A small network was shown many inputs. Here are its activations along a few directions, one row for each input.
In each table, some parts of the input vary, and every possible input appears once, in random order.
Descriptions start from the smaller parts, as in this example, which fits no table here: one of 2 separate values, together with either a single point or one of 9 places around a ring or (one of 4 places along a line, together with one of 5 places around a ring).
Shared parts are said once, and a part with two or three values counts as separate values.
(in the rows, 128 means zero)

Other details of the inputs vary at random and push rows far along two fixed directions, the same in every table; ignore that.

Table:
x1: [123 135 131 124 134 126 126 133 144 132 141]
x2: [129 124 130 143 129 132 132 121 128 124 113]
x3: [123 136 128 117 130 131 132 135 130 133 145]
x4: [121 125 126 117 126 128 128 140 130 137 143]
x5: [121 146 126 119 126 125 123 130 138 133 135]
x6: [121 136 128 125 134 127 123 133 145 131 138]
x7: [125 133 128 121 138 124 125 136 139 132 140]
x8: [130 118 132 139 128 129 134 115 131 122 114]
x9: [134 127 136 139 119 120 131 121 118 121 120]
x10: [124 133 122 122 139 128 125 129 140 137 137]
x11: [133 127 125 133 123 120 123 120 117 117 113]
x12: [134 133 133 140 120 124 136 119 119 124 118]
x13: [120 136 136 119 129 122 125 131 134 134 143]
x14: [124 141 130 118 134 125 128 132 131 137 141]
x15: [122 128 122 120 139 125 124 127 141 136 138]
x16: [125 126 133 135 122 131 136 113 119 133 112]
x17: [132 123 125 141 134 129 131 124 123 124 112]
x18: [123 128 120 120 136 136 129 132 139 134 142]
x19: [121 137 130 122 126 128 130 131 137 144 138]
x20: [122 144 121 122 126 126 120 123 137 133 136]
x21: [122 140 120 115 128 129 126 136 133 130 138]
x22: [132 119 135 143 126 124 133 124 128 120 119]
x23: [130 128 119 135 121 129 133 120 117 117 115]
x24: [122 123 120 118 135 133 127 130 140 133 143]
x25: [138 118 129 135 130 129 129 121 125 120 116]
x26: [119 129 126 114 131 125 119 128 127 144 139]
x27: [132 114 129 141 128 125 137 129 123 117 121]
x28: [132 119 130 137 130 128 140 129 124 115 119]
x29: [122 141 134 120 130 127 130 129 135 137 141]
x30: [127 117 123 143 132 130 134 128 122 118 117]
x31: [123 135 133 116 133 120 124 134 130 134 142]
x32: [117 124 123 114 128 131 124 130 127 140 143]
x33: [128 119 122 142 131 133 136 126 123 120 116]
x34: [133 134 128 134 125 122 131 124 119 119 109]
x35: [126 129 127 123 136 122 121 137 138 135 143]
x36: [133 113 125 140 128 124 135 126 124 116 121]
x37: [128 123 131 145 129 129 129 123 128 122 113]
x38: [131 121 127 142 134 127 128 126 122 121 112]
x39: [123 139 126 114 130 118 117 136 133 130 136]
x40: [123 130 128 117 130 122 123 138 131 141 139]
x41: [132 114 125 137 129 128 136 121 126 116 119]
x42: [204 115 165  94  89 237  69 154 105 127 126]
x43: [127 137 126 120 130 116 121 132 129 135 144]
x44: [129 122 122 134 121 123 129 122 117 113 117]
x45: [123 130 122 121 136 133 125 140 139 129 142]
x46: [136 117 128 140 130 121 129 125 124 120 117]
x47: [128 121 137 138 120 123 136 125 121 127 115]
x48: [129 124 127 132 121 122 132 129 118 112 115]
x49: [121 140 129 118 125 121 118 132 138 129 136]
x50: [124 136 126 118 130 127 128 135 132 144 137]
x51: [133 124 130 139 133 125 131 128 124 118 112]
x52: [127 138 122 119 127 128 129 133 129 134 146]
x53: [128 125 128 133 126 128 135 116 114 133 111]
x54: [134 119 133 138 126 130 131 117 131 119 116]
x55: [133 122 129 136 121 120 136 126 113 117 123]
x56: [134 118 132 143 125 123 130 122 129 120 118]
x57: [123 131 123 118 127 133 133 138 132 141 141]
x58: [137 132 129 138 125 121 135 122 114 124 117]
x59: [124 120 135 135 121 126 132 115 117 130 115]
x60: [121 130 130 116 130 124 129 136 129 130 146]
x61: [131 123 131 140 128 131 137 118 130 123 114]
x62: [118 131 121 115 129 137 128 128 128 143 140]
x63: [125 144 117 118 130 124 118 127 133 134 136]
Description of these inputs: one of 3 separate values, together with either one of 9 places around a ring or (one of 2 separate values, together with one of 6 places along a line).
Q: Changing only the choice among 3 separate values turns x25 into x41. The same change can be made to x17. Which row results?
A: x33
Q: Changing only the choice among 3 separate values turns x52 into x12. The same change can be made to x62. Which row results?
A: x16
Q: Which other rows does x1 become when the place on the ring of 9 takes its other values? List them by row number.
A: x2, x6, x8, x22, x37, x54, x56, x61
Q: Start at x44 and move only the place on the line of 6, one step at a time. The first step leads to x48. Which rows follow, in order?
A: x55, x60, x4, x32
Q: Which other rows does x31 become when the choice among 3 separate values takes its other values? List them by row number.
A: x13, x60
Q: Which other rows does x43 become when the place on the line of 6 takes its other values? List them by row number.
A: x11, x26, x31, x39, x40

Table:
x64: [119 179 128  76 138 143  85 151 174 161 200]
x65: [133 119 117 147 141 120 130 135 135 117 129]
x66: [125 124 128 133 118 113 110 109 132 124 121]
x67: [136 137 134 138 131 112 115 120 134 123 119]
x68: [118 116 124 132 138 117 135 129 106 134 125]
x69: [110 152 122  78 153 153 104 155 182 174 191]
x70: [201  97 164 107  86 251 101 155  85 129 114]
x71: [122 140 118 126 115 121 142 119 110 136 120]
x72: [130 118 116 143 144 125 126 127 134 122 121]
x73: [129 122 132 139 140 136 144 119 141 124 122]
x74: [121 141 136 135 123 115 120 121 130 124 108]
x75: [135 110 129 146 141 122 137 131 144 125 129]
x76: [118 117 120 138 133 128 129 136 131 117 120]
x77: [127 135 142 123 119 108 130 124 108 129 125]
x78: [119 116 118 136 126 131 137 121 128 114 133]
x79: [123 133 125 119 116 116 141 126 110 123 127]
x80: [214 108 155 110 102 222  77 150 101 112 104]
x81: [139 134 121 135 128 113 129 138 129 106 129]
x82: [134 138 118 133 135 120 123 119 132 111 120]
x83: [132 144 120 130 131 122 131 121 130 111 121]
x84: [126 150 137 133 126 117 125 119 132 126 113]
x85: [122 146 135 131 110 120 137 116 113 141 122]
x86: [121 136 121 125 114 118 144 122 114 127 124]
x87: [117 122 120 139 137 131 130 128 130 122 110]
x88: [115 119 129 135 127 132 154 118 124 147 125]
x89: [140 137 136 142 127 109 120 128 133 118 126]
x90: [120 105 111 138 132 128 121 116 132 123 125]
x91: [123 138 142 124 111 114 137 122 111 127 125]
x92: [129 130 125 117 124 113 134 127 105 124 126]
x93: [125 110 134 137 135 124 139 139 138 123 128]
x94: [131 111 127 142 145 125 132 123 144 131 123]
x95: [122 110 135 125 135 123 147 126 119 136 130]
x96: [126 129 119 126 118 120 130 119 124 109 130]
x97: [138 141 139 139 124 109 126 134 132 113 130]
x98: [128 144 120 127 131 121 129 123 130 119 111]
x99: [120 108 129 135 127 131 143 117 137 121 134]
x100: [120 129 120 134 126 135 140 117 113 150 118]
x101: [122 137 137 133 120 112 119 129 131 119 119]
x102: [132 120 121 146 137 122 136 141 132 111 132]
x103: [125 126 117 141 144 129 130 121 136 118 125]
x104: [117 126 119 134 124 135 146 122 114 141 125]
x105: [120 108 136 129 140 119 140 126 117 140 125]
x106: [118 114 130 138 138 129 137 125 139 129 111]
x107: [124 130 120 130 125 115 124 132 127 112 116]
x108: [124 134 135 132 112 116 127 114 126 114 130]
x109: [120 117 124 128 133 120 142 128 109 128 128]
x110: [124 149 136 131 113 117 131 111 113 150 116]
x111: [124 118 122 139 135 122 134 142 128 115 125]
x112: [114 159 117  60 142 131  86 162 147 174 202]
x113: [119 122 130 135 129 131 147 112 123 155 118]
x114: [141 131 118 138 132 110 124 132 131 111 124]
x115: [126 118 111 129 124 115 115 113 129 117 120]
x116: [120 131 119 136 140 132 136 126 133 125 115]
x117: [116 115 132 132 124 133 154 122 127 139 129]
x118: [121  97 122 137 132 128 127 112 141 130 126]
x119: [126 134 144 125 123 106 123 124 106 135 123]
x120: [129 117 129 141 144 132 136 117 144 125 124]
x121: [129 137 140 135 122 107 124 135 128 117 123]
x122: [133 144 135 139 130 117 119 114 134 117 120]
x123: [127 131 120 139 140 136 136 124 133 116 124]
x124: [120 142 137 129 109 116 139 119 116 132 125]
x125: [206  85 180 101  89 250 106 154  88 129 113]
x126: [116 120 124 128 126 126 148 128 114 128 130]
x127: [111 173 109  66 131 141  95 148 153 189 194]
x128: [124 135 120 128 128 120 121 126 129 119 109]
x129: [117 161 113  69 139 133  86 173 169 155 201]
x130: [130 114 131 144 139 120 144 137 143 120 134]
x131: [117 110 131 138 134 126 137 132 140 124 121]
Q: Changing only one part turns x116 into x98. The same change can be made to x123. Which row results?
A: x83
Q: What is each input in this table made of?
A: one of 4 places along a line, together with either one of 2 separate values or one of 6 places along a line or one of 9 places around a ring
Q: Which other rows does x90 become when the choice among 2 separate values takes its other values? List them by row number.
A: x78
